Each row below holds a small network's activations on one input, seen along a few directions.
In each table, some parts of the input vary, and every possible input appears once, in random order.
A made-up example of a description, with smaller parts first: one of 6 places along a line, together with either a single point or one of 9 places around a ring or (one of 2 separate values, together with one of 5 places around a ring).
Shared parts are said once, and a part with two or three values counts as separate values.

Other details of the inputs vary at random and push rows far along two fixed directions, the same in every table; ignore that.

Table:
r1: [  3  -3  -6  -6 -13  -6  -8  -3  -2   0   0  -2   2   6  12]
r2: [ 14  23 -15  19  16 -10  23   4   4  -3   6   6  -3   3  -2]
r3: [ 18  14 -19  12   9 -20  15  -4   3  -4   4   3  -2   9  16]
r4: [-18   1  32  -7  15  41  12   0  19   5 -15  -9   1 -21 -38]
r5: [-21 -16  13 -20 -25  10 -20   5  -8   1  -6  -9   6   1   0]
r6: [  8 -15   6  -1  -2  -8 -14 -15 -12   1  -8   3  -5  -4  18]
r7: [  6  -3  -9  -4  -4  -7 -10   3  -6  -1   7   6  -2   6   7]
r8: [  2  22  -7  20  22  12  31  11  21  -5   9  -3  -1 -10 -22]
r9: [  5  -5  -9  -5  -9 -10 -13  -2 -14   0   5   4  -1  12  17]
r10: [-11 -27  25 -13  -1  13 -19  -8   0   1  -9   5   3  -7  -9]
r11: [ 30   3  -5  14  24 -19   1 -21   0   2   2  21  -6   5   6]
r12: [-19  -1  12 -12 -15  17  -9   9  -1  -1  -4  -7   4  -3  -7]
r13: [ 16   5 -19   9   4 -24   8  -7  -4  -2   4   2  -1  13  17]
r14: [  3  37  -5  22  16  22  30  10  18  -1   6  -1  -2 -11 -24]
r15: [ 24  -5  -1   0  19 -12   2 -21  -5   8  -4   9  -7   5   1]
r16: [-11 -24   4 -24 -25  -7 -31   5 -13   1  -3   2   2   7   7]
r17: [ 19  13 -18  10   5 -13   5  -2  -4   2   8   9  -4   8   3]
r18: [-10 -19  21 -19  -2  16 -13  -9  -7   5 -15  -8  -2  -9  -1]
r19: [ 28  -1  -5   5  27 -10   6 -21  -3   5   0  11  -9   6   5]
r20: [-12 -20   3 -21 -27  -5 -27  -1 -11   1  -5  -5   4   8  15]
r21: [ -3   1  22   9  16  25  12  -6  19   3  -6   2   2 -17 -33]
r22: [-26   9  18  -5  -5  38   6  20  18  -2  -4 -10   4 -19 -33]
r23: [ 18   2 -20   6   7 -28   3  -1  -4  -2   8   9  -3  10   9]
r24: [ 13  32 -12  23  19  12  30   6  22   0  10   0  -3 -10 -25]
r25: [  2  -5  -7 -10 -13 -12 -17  -4  -9  -1  -1   1   0  11  21]
r26: [-6  4  0  4 -1  1 11  4  2 -2  0 -7  4  1 -6]
r27: [ 24  14 -23  14   8 -17   7  -8  -8  -1  12   7  -5  13  19]
r28: [ 23  14 -23  13  14 -28  10  -1  -7  -2   8  13  -5  13  13]
r29: [ -9 -15   2 -15 -15 -14 -16   2 -14  -3  -4  -2   4  10  17]
r30: [ 19  12 -19  11  13 -24   9   2  -2  -3   7  11  -4   9   8]
r31: [-24   3  13   0   2  28  14  19  16  -5   0 -11   5 -15 -29]
r32: [ -6 -11   2 -16 -19  -7 -23   0 -14   0  -2   0   2   9  17]
r33: [-10 -18  -2 -13 -13  -9 -13   0  -9  -4  -2  -5   4   9  17]
r34: [  8  35 -12  31  29  14  44  10  19  -4  10  -2  -2  -9 -25]
r35: [ 26  15 -23  10  11 -22   2  -3  -1  -1  11  13  -7   9  12]
r36: [-35   3  25 -13 -17  44   3  16  21  -2 -10 -20   9 -20 -25]
r37: [ -9 -12  -1  -9 -10  -3  -5   3  -1  -5  -2  -7   4   4  12]
r38: [ 21  11 -23  15  13 -25  13  -4  -9  -3  11   8  -4  15  17]
r39: [-17 -13   8 -16 -20  14 -14   5   1  -2  -4 -10   6  -2   5]
r40: [-23 -13  13 -17 -16   4 -12  10  -7  -3  -7  -7   5   1   0]
r41: [  7  -9 -10  -9  -6 -12 -17   1  -7  -2   6   7  -2   8  13]
r42: [  2 -10  -8  -4  -5 -17  -6  -1 -14  -4   3   0   1  13  19]
r43: [-21 -17  11 -20 -14   2 -16  13   0  -4  -6  -3   5  -3  -4]
r44: [ -5 -29  19 -26 -12  -1 -26 -14 -17   8 -18  -4  -2  -1   9]
r45: [ -4 -25  10 -11  -5 -17 -25  -6  -7  17   4   7  -6   2  10]
r46: [ -6 -14  -2 -13 -16  -2 -19  -2  -8  -2   0  -4   2   8  17]
r47: [  8  25 -10  18  13  12  21   6   8  -1   9   1  -2  -3 -12]
r48: [-20 -14  22  -9   0   9 -14   4   7  14   1   0  -3 -12  -9]
r49: [  2 -18   3  -3   5 -16 -18  -6  -6  14   9   9  -8   3  14]
r50: [-28   3  17  -5  -7  26   9  13  12  -3  -8 -16   8 -11 -18]
r51: [ 18  11 -18   8   1 -15   2  -3  -8   2   7   9  -3  10   8]
r52: [ -4 -16  -3 -12 -14 -18 -14   3 -16   0  -2   3   3  11  11]
r53: [-14 -24  27 -11 -13  10 -23  -8  -1  -1 -13   5   4 -14  -2]
r54: [  8  32  -8  20  16  15  25   8  15  -1   7   2  -3  -7 -20]
r55: [ -4   5  20  18  12  27  14  -5  18  -2  -4   1   1 -25 -23]
r56: [ -9  20   4   7   1  24  14   7  13  -1   0  -9   3  -9 -14]
r57: [ 29   9  -7  17  15 -18   4 -20  -6   2  -3  11  -9  -2  17]
r58: [-8  8  1  3 -3 18  5  4  6 -1  2 -8  3 -3 -6]
r59: [ 20  13 -22  13  11 -25  11  -7  -2  -4   5   5  -3  13  20]
r60: [  9  -8   9 -10   6  -3  -9 -16 -10   6 -13   1  -6  -2   9]
r61: [ -5 -15  -3 -11 -13 -17 -12   1 -16  -1  -2   0   2  12  13]
r62: [ -8 -30  21 -18 -20  -3 -29 -12 -15   4 -16  -2   0  -6  12]
r63: [  1  19  -5  17  14   7  27  10  15  -2   5  -2   0  -8 -24]
r64: [ 10  20 -13  19  15  -5  25   5   7  -1   7   2  -1   0 -13]
r65: [ 19  15 -20  13  11  -9   8   0  -3  -1  11   9  -5   7   5]
r66: [-21  10   9   7   3  28  21  12  15  -4  -1 -16   6 -12 -21]
r67: [ 15  12 -18  15  13 -14  16   1  -3  -3   9   6  -3   8   6]
r68: [-11 -12   5 -15 -21   1 -18   3 -11   2  -2  -3   3   6   5]
r69: [-25   0  14  -4  -9  24  13  11  17  -3  -7 -17   8 -13 -20]
r70: [-33   7  20   0  -5  37  19  15  19  -2  -7 -22  10 -17 -33]
r71: [ 14  13 -14  10   1  -8   6  -6  -2   1   6   1  -1   8   8]
r72: [  3 -26  14  -6 -12 -11 -25 -16 -10   1  -8  11   1  -4  10]
Each input here is: one of 3 separate values, together with either a single point or one of 5 places around a ring or (one of 2 separate values, together with one of 9 places along a line).
The inputs of r63 and r31 match in every part but the choice among 3 separate values. If r5 is changed in the same way as r63 into r31, which row does it become? -> r27
The inputs of r26 and r29 match in every part but the choice among 3 separate values. If r45 is changed in the same way as r26 into r29, which row does it become? -> r48
Change only the choice among 2 separate values in r54. List by row number the other rows that result. -> r28
Start at r4 and move only the place on the ring of 5, one step at a time. The first step leads to r11. Which rows follow, in order? -> r53, r57, r60
Change only the choice among 3 separate values in r18. List by row number the other rows that result. -> r44, r60
Change only the place on the line of 9 in r31. List by row number the other rows that result. -> r8, r33, r34, r37, r38, r42, r66, r67
Change only the choice among 3 separate values in r69. List by row number the other rows that result. -> r3, r37
Change only the choice among 2 separate values in r69. List by row number the other rows that result. -> r1

Table:
r73: [ -1  -5  -5 -12 -13  -6 -12   1  -9  -2  -2  -2   2   9  11]
r74: [-10 -12   0 -14 -16  -4 -10   1 -11  -2  -6  -8   4   8  13]
r75: [-19  -1   7  -1  -9  14   3  13  11  -4   0  -7   6  -9 -14]
r76: [-11  14   3   5   1  20  19   7  10  -3  -4 -15   3  -7 -11]
r77: [ 16 -10 -20  -4   0 -40 -10  -4 -17   0   7  12  -3  21  27]
r78: [  5  33 -10  30  21  10  41   5  20  -4   8  -7   0  -7 -16]
r79: [ 14  23 -17  16  17  -5  25   2   3   1   7   0  -4   5  -4]
r80: [ 21  12  -1  19  29  -1  14 -13   7  11   6   9 -11  -7  -7]
r81: [-13 -22   2 -23 -26  -9 -34   7 -18   2   0   3   3  10  13]
r82: [ 27  -8  -4   5  13 -25  -8 -20 -14   5  -2  18  -8   6  12]
r83: [  1 -27  16 -15 -11  -8 -25 -16 -15   1 -14   5   1   0  12]
r84: [ 28  -7  -5   4  15 -26  -8 -20 -11   4  -3  19  -8   6  12]
r85: [  7  12  11  17  20  19  17 -12  16   7   0  -2  -5 -16 -14]
r86: [ 3 -3 -9 -5  0 -8  0  1 -6 -4  0 -1  1  9  8]
r87: [ 21   6 -23  11   6 -33   5  -7 -10  -3   8   6  -3  16  28]
r88: [-22 -26  10 -28 -29   5 -33  10 -11  -3  -4  -1   7   5   7]
r89: [ 19  21   4  25  29  11  29 -13  17   0  -3   5  -4 -15 -22]
r90: [-28  -4  14  -7  -6  18   5  17   7   0  -2 -11   6  -8 -20]
r91: [-59 -38  39 -47 -38  34 -30  22  -4   0 -19 -22  13  -9 -18]
r92: [  3  27  -8  24  19   9  36   7  20  -4   6  -7   1  -7 -18]
r93: [-36 -42  18 -37 -38  -3 -43  15 -17   1  -6  -3   8   4   7]
r94: [ 27  15  -4  22  25  -4  15 -19   7   8   4   7 -10  -6   5]
r95: [ -4  25  -2  16   2  21  20   8  16  -2   6  -6   2  -9 -16]
r96: [-26   5  13   0  -3  26  11  21  18  -1   1  -8   5 -15 -30]
r97: [-17   0   6   1 -11  12   3  10   7  -3   1  -8   5  -7  -8]
r98: [ -5  13  -1   5   4  12  19   5  10  -3  -2 -11   3  -3 -11]
r99: [  5   9  13  13  21  19  15 -10  17   7  -1  -1  -4 -17 -18]
r100: [-24   1  12 -13 -12  25  -2  15   3   1  -4 -12   4  -7 -19]
r101: [ -9  -5  -1  -2 -12  -2  -6   6  -1  -4   1  -3   3   0   7]
r102: [-24   1  12  -9 -12  25  -4  18  10   0   0  -6   4  -9 -21]
r103: [ 28   9 -27   5   6 -26   0  -6 -12  -4   8  10  -5  19  22]
r104: [ 16 -11 -20  -8 -17 -34 -27  -8 -23  -2   5  11  -2  21  41]
r105: [  0  -5  -7  -2   1 -12   0   3  -3  -5   3   1   2   8   7]
r106: [ 20  25 -21  17   9  -6  18  -3   1  -3   7   0  -3   7   7]
r107: [ 22   7 -22   0   2 -24  -3  -3 -12   0   7   9  -5  17  18]
r108: [ 26 -21  -4  -5  -2 -34 -24 -26 -24   1  -8  16  -5  11  34]
r109: [ 23   9   0  17  26  -1  15 -15   7  -1  -2  11  -5  -7 -10]
r110: [  5 -16  11  -8   7  -4 -16 -12  -4  10  -3   8  -7  -3   3]
r111: [  0  -1  15   4  16  18   5  -8  13   6  -3   1  -4 -14 -16]
r112: [ 18  -8 -21 -10 -14 -34 -23 -10 -25  -2   2   7  -3  23  41]
r113: [-42 -20  25 -21 -23  29 -13  21   8  -5  -7 -12  11 -13 -22]
r114: [ -6  22  -1  12   3  21  18  10  17  -2   5  -5   3  -9 -19]
The inputs of r85 and r94 match in every part but one. If r95 is changed in the same way as r85 into r94, which row does it become? -> r104
The inputs of r75 and r96 match in every part but one. If r99 is changed in the same way as r75 into r96, which row does it become? -> r110
Describe the family of inputs behind these rows. -> one of 6 places along a line, together with either one of 2 separate values or one of 5 places around a ring
Change only the choice among 2 separate values in r83. List by row number the other rows that result. -> r85
Change only the place on the ring of 5 in r76. List by row number the other rows that result. -> r87, r101, r104, r112
Start at r76 and move only the place on the line of 6, one step at a time. The first step leads to r74. Which rows follow, in order? -> r98, r86, r91, r79
Change only the place on the line of 6 in r109. List by row number the other rows that result. -> r82, r83, r84, r89, r108
